These are the activations of a small neural network, seen along a few directions. Each row is one input.
Each table varies a few parts of the input and shows all the possible inputs, shuffled.
A made-up example of a description, with smaller parts first: one of 5 places around a ring, together with either a single point or one of 11 places along a line or (one of 3 separate values, together with one of 6 places along a line).
Shared parts are said once, and a part with two or three values counts as separate values.
In the rows, 128 means zero.

A family of inputs:
x1: [113 172 147 121 105 157 101  99 126 142 140 132  92 121 114 178  94]
x2: [126 153 150 131 163 111  88 139 105  84 141 100 126 110 101 145 116]
x3: [136 131 158 144 148 117 107 131 141 117 123 125  99  98 122 166  98]
x4: [ 90 160 125  99 115 158  97 117 112 128 154 115  98 119 112 160 100]
x5: [111 150 146 122 144 131  89 134 111 101 156 109 124 119 110 147  98]
x6: [122  87  73 104 103 157 218 106 157 175 143 169 182 186 152  51 209]
x7: [ 93 165 136 117 129 138  88 123 108 115 158 102 105 126 115 163  93]
x8: [114 150 130 132 161  91 101 155  85  86 129 112 123  96 104 148 110]
x9: [114 141 131 138 155 106 112 140 112 106 109 123 107  90 135 151  87]
x10: [151  64  99 133 143 117 197 130 150 123 125 156 212 164 147  24 241]
x11: [197  55 124 138  94 130 179 131 161 179 102 138 190 183 154  39 189]
x12: [102 150 120 135 134 112 107 136 120 124 119 123  94  99 137 152  84]
x13: [105 143 125 125 139 102 109 152  95 107 147 116 119 106 112 137  99]
x14: [180  64 100 114  67 162 188 114 163 202  96 151 165 188 143  53 173]
x15: [147 132 164 147 165 107 102 132 138  89 105 118 105  81 114 168 113]
x16: [115 179 153 137 120 135  98 111 129 131 145 114 107 127 120 182  88]
x17: [124 155 135 121 123 152 117 120 144 141 125 132  71 106 125 194  86]
x18: [114  80  79 118 114 139 202 115 155 161 137 157 193 184 153  41 218]
x19: [136  67  90 127 130 139 196 125 149 138 137 168 198 183 155  33 226]
x20: [105 152 111 120 124 137 124 130 119 130 118 134  75 102 138 163  81]
x21: [ 89 162 106 103 110 132 118 133  95 135 150 119  89 110 114 163  94]
x22: [212  51 124 149 107 127 181 131 156 153  86 134 204 170 145  48 197]
x23: [149 170 174 152 152 123  94 128 117  91 131 109 119 106 112 174 107]
x24: [113 137 153 129 132 118 104 118 144 130 120 123  87 101 126 173  98]
x25: [175  59 115 125  77 139 175 117 165 188 101 142 178 192 160  55 187]
x26: [131 157 169 140 135 132  93 118 123 113 137 125 120 115 112 164  98]
x27: [ 87 156 116 113 124 119  98 144  90 114 148 111  97 113 124 165  99]
x28: [136 143 132 149 170  97 100 155 112  80 100 127 109  86 126 145 100]
What is each input in this table made of?
Answer: one of 4 places along a line, together with either one of 2 separate values or one of 5 places around a ring
The inputs of x25 and x14 match in every part but the place on the line of 4. If x12 is changed in the same way as x25 into x14, which row does it become?
Answer: x20
Change only the choice among 2 separate values in x22. List by row number the other rows that result.
Answer: x10
Change only the choice among 2 separate values in x18. List by row number the other rows that result.
Answer: x25
A walk changes only the place on the line of 4. It starts at x2 and steps to x5. List the rest of the walk in order.
Answer: x7, x4

A family of inputs:
x29: [ 84 138 118 107 141 140  96 143  98 114 164 126 140 155 105 122 121]
x30: [176 129 164 139 139 127 108 131 154 127 106 106 123 101 138 158 101]
x31: [131 148 153 103  89 157 115  86 149 145 133 105  99 112 145 153 134]
x32: [152 141 166 164 156 105 104 137 126 104 122 117 143 136  99 150 133]
x33: [167  35  91 131 117 143 211 125 187 183 117 176 217 221 153  25 218]
x34: [104 155 162 134 121 144 110  99 128 122 162 129 134 151 123 122 133]
x35: [126 134  92 133 152 106 143 154 106 104 108 139 105  91 122 146 118]
x36: [ 75 129  81 101 127 131 145 135 118 142 144 144 109 126 125 140 122]
x37: [139 134 125 132 152 111 123 149  86  83 128 108 140  99  98 130 143]
x38: [109 136 116 115  85 137 129 115 124 158 124 128  95 123 145 134 101]
x39: [145 128 140 149 127 107 124 133 133 128  99 130 105  92 154 128  83]
What is each input in this table made of?
Answer: either a single point or (one of 2 separate values, together with one of 5 places around a ring)

A family of inputs:
x40: [115 151 157 130 141 141 113 107 141 118 149 128 124 133 114 152 134]
x41: [138 145 155 141 126 138 122 109 156 140 121 135 100 120 126 168 107]
x42: [173 120 162 148 141 106 100 143 128 113  99 102 128 105 116 147 113]
x43: [171  59  92 128  92 136 195 123 164 178  99 155 179 185 159  48 192]
x44: [102 142 122 139 168  94 120 146 107  89 132 128 131  99 130 125 119]
x45: [148 138 156 137 159 115  95 145 110  89 132 100 147 114 110 137 129]
x46: [ 93 154 133 113 108 144 105 118 107 134 156 116 121 141 120 137 108]
x47: [122 147 133 125  89 148 115 120 120 156 131 126  96 132 128 150  83]
x48: [147  69 100 120 113 138 192 118 153 153 133 148 201 183 151  37 213]
x49: [115 133 107 107 117 141 127 130 125 137 125 133  91 110 130 152 108]
x50: [123 131 117 147 151  91 125 149 120 112 102 134 107  94 136 141 100]
x51: [ 89 148 102 101 131 145 127 129 104 116 157 131 111 122 117 142 129]
What is each input in this table made of?
Answer: one of 2 separate values, together with either a single point or one of 5 places around a ring
The inputs of x41 and x40 match in every part but the choice among 2 separate values. If x50 is changed in the same way as x41 into x40, which row does it become?
Answer: x44
